These are the activations of a small neural network, seen along a few directions. Each row is one input.
Each table varies a few parts of the input and shows all the possible inputs, shuffled.
Descriptions start from the smaller parts, as in this example, which fits no table here: ring(8) and (point or (values(2) and line(4)) or ring(11)).
Shared parts are said once, and a part with two or three values counts as separate values.
In the rows, zero is written as 128.

Other details of the inputs shift rows strongly along two fixed directions, in all tables alike. That doesn't count.

Table:
r1: [147  91 147  90  83 142 166 127 121 115 133 185 102]
r2: [139  99 140  95  85 140 153 128 107 112 142 186 107]
r3: [150 135 165 147 201  97 185 146 249 161  92  53 151]
r4: [150 138 140 145 115 125 168 143 156 113 111 114 131]
r5: [145 164 134 187 170  95 134 142 170 130  85  59 161]
r6: [115 134 113 144 168 106  98 144 125 125 108 113 142]
r7: [113 105 119 103 141 121 105 135 111 122 127 158 121]
r8: [127 144 114 141 105 140 116 121  81 122 165 148 137]
r9: [123 152 107 153 157 120  93 121 123 139 121  99 142]
r10: [123 188 108 195 139 128 113 127 128 128 122  63 155]
r11: [141  81 136  71 122 136 157 140 154 117 106 166  98]
r12: [155  95 147  88  81 143 185 136 145 113 126 175 101]
r13: [153 101 133  86  63 159 164 109 115 126 148 177  93]
r14: [134  77 131  71 123 129 135 130 132 125 114 179  92]
r15: [156 142 124 147 167 118 150 128 190 133  89  70 139]
r16: [146 122 131 118  89 142 145 108 109 128 147 155 112]
r17: [156 183 125 204 160 111 140 140 159 125 115  53 173]
r18: [139  91 127  82 111 145 127 113 103 134 146 179 109]
r19: [111 120 124 121 132 121  96 124  92 127 125 155 120]
r20: [129 102 127  79  67 165 143 114  92 124 163 183  94]
r21: [136 141 118 133 122 137 131 127 139 130 123 107 126]
r22: [151 113 144 129 132 116 155 123 160 128  93 121 121]
r23: [110 173 114 181 155 108 103 144 143 125  94  66 143]
r24: [103 150 112 147 128 126 100 141 108 117 121 119 127]
r25: [ 80 158 104 153 103 139  81 133  55 115 152 139 132]
r26: [153 134 165 148 185 101 147 133 246 150  86  62 157]
r27: [147  95 166  95 169 120 188 151 207 147 128 127 131]
r28: [140 101 124  79  82 157 145 110 122 130 137 168  90]
r29: [ 81 132 101 121 133 128  77 139  70 118 140 148 126]
r30: [147  72 147  67 105 134 153 112 141 131 106 181  85]
r31: [131  89 137  74  90 145 152 131 137 122 113 169  87]
r32: [104 125 142 123 139 127  80 128 122 141 152 149 137]
r33: [149 108 145 103 100 140 178 139 166 115 104 139 105]
r34: [149  70 146  64 113 133 155 127 137 124 116 188  97]
r35: [113 118 146 115 174 121 138 152 155 144 152 126 143]
r36: [157 113 133 112 116 135 150 111 137 135 128 138 118]
r37: [ 79 159 124 166 155 113  46 120 100 143 156 116 155]
r38: [158 103 172 107 185 110 199 149 243 155 102  92 130]
r39: [120 168 104 171 175 116  96 143 124 125 126  74 161]
r40: [128 138 134 139 111 132 146 134 146 118 102 110 120]
r41: [137  80 138  69 113 136 153 128 156 127  99 159  86]
r42: [149 136 122 135 157 123 139 130 168 132 102  85 132]
r43: [179 138 141 140 122 132 191 137 182 122 115 101 137]
r44: [104 109 104  96 109 143  81 109  61 133 161 177 111]
r45: [108 134  98 128 140 129  79 122  79 129 154 142 137]
r46: [ 58 134 118 124 108 140  28  98  54 150 179 171 123]
r47: [115 112 114 104 105 141  91  98  76 139 154 172 107]
r48: [ 92 157 105 152 131 124  85 145  92 118 130 117 135]
r49: [146 156 139 173 140 113 146 142 152 117 106  89 147]
r50: [140 175 119 183 139 123 120 133 118 126 138  88 162]
r51: [127  96 134  81  78 153 157 137 114 111 139 182 101]
r52: [126 137 113 135 142 128  98 123  97 130 146 137 142]
r53: [153  91 131  70  93 153 162 126 136 121 137 170  98]
r54: [ 98 179  92 179 162 116  67 132  90 132 137  79 160]
r55: [132 117 171 154 170  96 185 127 213 142 112  58 160]
r56: [173 148 133 152 131 127 178 139 172 120 117  91 149]
r57: [ 47 159 118 182 158 104  65 121  66 132 179  93 177]
r58: [152 153 125 164 157 116 133 128 140 130 122  91 157]
r59: [ 56 130 133 155 130 117  87 106  70 139 178 118 152]
r60: [137  97 135  93 135 125 147 140 163 126  91 135 103]
r61: [182 108 149 112 125 128 182 112 184 134 103 122 118]
r62: [132  64 139  46  99 146 153 130 133 122 118 192  80]
r63: [112 140 108 137 115 135  90 114  61 128 169 152 140]
r64: [117 157 103 163 160 115  82 115 119 138 120  90 142]
r65: [149 112 134 104  78 149 147  98 109 130 146 167  99]
r66: [169 118 156 125 110 128 181 134 168 122  99 127 113]
r67: [124 154 112 158 131 126  95 114  88 134 149 123 146]
r68: [156  97 163  92 159 126 155 149 211 130 121 138 144]
r69: [178 110 140  97 125 139 186 139 190 124 109 120 114]
r70: [128 104 118  84 108 149 122 117 104 129 143 164 100]
r71: [143 126 118 126 152 126 118 124 138 133 123 115 131]
r72: [ 58 169 116 170 170 115  62 137  76 155 173 113 152]
r73: [109 165 107 162  96 140 101 106  76 130 154 121 132]
r74: [ 96 141 114 142 120 121  81 126  59 123 151 156 138]
r75: [156 126 144 146 152 108 158 141 169 121  95 105 139]
r76: [110 127 121 130 135 118  94 123  98 133 116 142 119]
r77: [106 147 119 145  88 138 114 125  84 121 138 138 119]
r78: [115 125 127 116  94 143 134 138 109 113 131 149 111]
r79: [132 142 130 155 177 102 122 150 150 121 100  98 155]
r80: [153 143 134 161 194  90 141 144 211 131  57  54 149]
r81: [120 120 125 122 116 126 114 127  92 123 134 158 123]
r82: [111 157 118 160 111 128 117 141  96 111 145 128 143]
r83: [120 128 129 129  81 140 138 118 108 121 129 149 109]
r84: [ 69 136 136 157 147 112 103 116  94 134 163 101 165]
r85: [115 161 106 164 158 121  78 117  91 138 139 104 151]
r86: [151 127 127 117  98 147 158 129 121 118 150 147 128]
r87: [ 71 140 137 170 143 110 104  99 109 142 149  85 152]
r88: [158  98 135  81  80 161 175 117 143 123 134 162  95]
r89: [125 156 113 160 152 115  93 112 116 143 123  95 144]
r90: [125 165 125 182 127 114 119 123 124 123 112  97 142]
r91: [100 141  99 120 103 149  87 125  63 124 164 155 127]
r92: [107 112 118  91 100 143 115 142  94 114 142 174 105]
r93: [159 152 130 153 136 132 168 144 170 117 116  84 148]
r94: [111 105 118 103 128 122 100 121 110 133 117 158 104]
r95: [171 124 139 118 125 140 186 144 177 117 119 111 132]
Each input here is: line(5) and (values(3) or (values(2) and ring(8))).
- The inputs of r89 and r47 match in every part but the line(5) part. If r41 is changed in the same way as r89 into r47, which row does it become? => r60
- The inputs of r55 and r84 match in every part but the line(5) part. If r21 is changed in the same way as r55 into r84, which row does it become? => r53
- Which other rows does r57 become when the values(3) part takes its other values? List them by row number. => r35, r68
- Which other rows does r93 become when the ring(8) part takes its other values? List them by row number. => r18, r44, r50, r53, r54, r56, r58
- A walk changes only the ring(8) part. It starts at r66 and steps to r77. List the rest of the walk in order. => r33, r31, r60, r94, r76, r5
- Which other rows does r38 become when the values(3) part takes its other values? List them by row number. => r46, r55

Table:
r96: [188  79 166  70 107 142 232 154 211 115  99 152 106]
r97: [148 166 131 188 164 102 146 153 184 119  75  51 153]
r98: [ 58 133 110 128 147 120  41 114  50 139 163 153 126]
r99: [105 164 126 179 136 119 113 136 107 128 147  96 157]
r100: [133 168 119 182 160 117 118 133 130 133 134  73 171]
r101: [119 171  98 174 137 116  80 123  97 127 119  98 143]
r102: [119  97 143  87  78 148 145 109 104 130 157 183 100]
r103: [191 154 130 159 175 108 173 155 209 118  73  61 152]
r104: [121 160 129 171 140 119 130 129 146 126 110  75 145]
r105: [125  78 150  83 146 122 132 130 161 141 122 165 113]
r106: [152  85 142  76  87 151 159 104 128 138 152 186  96]
r107: [ 86 160  90 143 105 144  54 119  31 128 176 160 134]
r108: [131  58 149  50 136 130 154 124 162 137 125 173 100]
r109: [106 113 113  96  79 146 114 124  70 106 142 178 102]
r110: [137 134 124 135 123 136 126 113 129 136 126 118 122]
- Describe the family of inputs behind these rows. => values(3) or (values(2) and ring(6))
- Which other rows does r99 become when the values(2) part takes its other values? List them by row number. => r100

Table:
r111: [163 110 140 104 103 146 178 132 134 123 130 155 111]
r112: [ 88 107 120  97 107 134 104 120  78 129 142 172 105]
r113: [116 156 123 160 164 109 101 138 143 135 105  92 148]
r114: [131 125 115 115 133 132 114 131 112 125 136 141 129]
r115: [129  95 127  81  64 158 149 119 108 109 131 168  95]
r116: [145 139 120 139 142 136 127 114 136 136 107 107 116]
r117: [132  94 136  98 111 131 146 122 116 121 134 161 118]
r118: [143 113 129  96  95 155 161 124 118 114 133 149 108]
r119: [170 155 117 168 151 105 149 114 166 139  96  65 148]
r120: [128 118 140 113 132 126 133 126 154 136 116 133 118]
r121: [117 118 131 118 110 137 106 109 103 132 151 159 125]
r122: [119 148 123 145 133 131 115 126 121 135 151 113 145]
r123: [124 163 110 166 154 119 101 132 120 127 135  95 162]
r124: [ 88 166 104 160  90 136  70 122  27 130 170 166 122]
r125: [118 150 112 143 155 120 108 143 134 132 123 106 137]
r126: [134 114 134 118 148 117 148 139 149 123 103 123 124]
r127: [ 98 132 117 123 113 141 100 122  89 139 165 145 122]
r128: [120 144 120 148 146 117  89 126 112 128 124 118 145]
r129: [136 111 135 107 135 127 127 128 143 127 113 144 115]
r130: [148  94 151 104 121 126 171 127 152 125 127 139 124]
r131: [162 122 142 124 105 132 171 144 171 115 105 142 118]
r132: [129 107 148 103 116 137 140 119 144 138 131 149 113]
r133: [133 143 144 166 161 107 154 137 169 129 115  73 156]
r134: [132 135 125 136 133 130 123 127 127 130 148 120 142]
r135: [133 143 129 155 149 118 111 127 135 129 119 107 152]
r136: [133 111 131 118 135 119 135 134 127 121 118 134 128]
r137: [ 80 144 119 152 130 122  96 124  82 135 150 121 136]
r138: [101 154  99 148 145 124  75 135  84 127 145 122 137]
r139: [145 115 154 116 126 129 150 121 166 134 125 128 128]
r140: [133 135 141 152 167 104 157 147 183 130  97  77 141]
r141: [157 100 142  93  83 143 173 135 163 108 109 152 102]
r142: [114 136 117 129 138 131 117 134 130 135 136 121 128]
- Describe the family of inputs behind these rows. => values(2) or ring(6) or (values(3) and ring(8))
- Which other rows does r120 become when the ring(8) part takes its other values? List them by row number. => r113, r121, r128, r129, r132, r135, r139
- Which other rows belong to the same alternative as r116? List them by row number. => r119
